A small network was shown many inputs. Here are its activations along a few directions, one row for each input.
Each table varies a few parts of the input and shows all the possible inputs, shuffled.
A made-up example of a description, with smaller parts first: ring(8) and (point or ring(9) or (values(3) and line(6))).
Shared parts are said once, and a part with two or three values counts as separate values.
(in the rows, 128 means zero)

Other details of the inputs shift rows strongly along three fixed directions, in all tables alike. That doesn't count.

A family of inputs:
row 1: [ 85 100 161 146 173  77 169 128  95 107  85 101 156]
row 2: [ 92 144  94 105 105 237  72 165 193 133 103  55 137]
row 3: [133 121 112 128 152 129 135 108 116  99 135 132 131]
row 4: [ 85 102 187 142 178  85 165 130 106 122  97 113 177]
row 5: [175 128 113 159 111 159 111 135 140 130 182 145  77]
row 6: [164 122 136 153 126 132 141 128 131 137 172 159 108]
row 7: [119 168 101  65  74  76 123 124 125 182 101 141 128]
row 8: [159 104 118 175 150 192 139 132 138 108 169 110 122]
row 9: [143 118 138 147 139  54 189  92  73 141 136 157 128]
row 10: [ 77 118 160 118 180  66 147 121 103  86  68 127 173]
row 11: [ 81 160 128  33  91  49 148 125 109 199  61 130 174]
row 12: [ 82 104 159 157 169 136 150 138 117  88  80  83 173]
row 13: [122 111 129 144 144 128 147 124 116 129 133 108 121]
row 14: [159 127 149 156 115 140 130 116 116 136 173 152 112]
row 15: [137 115 106 150 160 165 117 128 141  70 136 119 125]
row 16: [207 147 150 117  63  35 158  77  52 187 178 225  87]
row 17: [144 169  86 101  62 226  50 163 195 152 145 110 100]
row 18: [129 114 155 154 152 121 146 135 119 115 125 128 148]
row 19: [183 129  80 139 121 173 111 105 134 109 189 155  93]
row 20: [126 163 108  57  74  84 128 131 126 184 101 148 141]
row 21: [122 119 137 165 152 110 147 134 127 108 119 128 125]
row 22: [183 136  95 145 119 162  97 119 142 100 183 170  89]
row 23: [ 93 143 105  85  94 190  84 154 171 156  91  69 127]
row 24: [162 111 122 185 147 179 130 150 154  96 160 133 108]
row 25: [ 59 150 123  62 133 135  79 150 171 127  73  94 157]
row 26: [140 100 138 175 163 156 150 135 126  94 139 111 142]
row 27: [ 57 147 121  63 133 135  77 149 172 128  73  97 158]
row 28: [127 113 121 141 162 116 138 113 113  81 122 137 141]
row 29: [159 185 102  58  38  75 104 113 129 221 158 184  90]
row 30: [144 108 149 169 145 127 137 126 121 125 168 135  99]
row 31: [129 106 148 156 139 126 147 123 106 112 116 116 128]
row 32: [121 114 165 144 132 122 132 126 118 135 127 124 120]
Description of these inputs: line(4) and (values(2) or ring(6)).
Question: The inputs of row 3 and row 25 match in every part but the line(4) part. If row 19 is changed in the same way as row 3 into row 25, which row does it become?
Answer: row 27
Question: List by row number the other rows that have the line(4) part in common with row 26.
Answer: row 1, row 7, row 12, row 15, row 20, row 28, row 31
Question: Which other rows does row 30 become when the line(4) part takes its other values? List them by row number.
Answer: row 1, row 5, row 13
Question: Which other rows does row 29 become when the ring(6) part takes its other values? List them by row number.
Answer: row 4, row 6, row 14, row 30, row 32
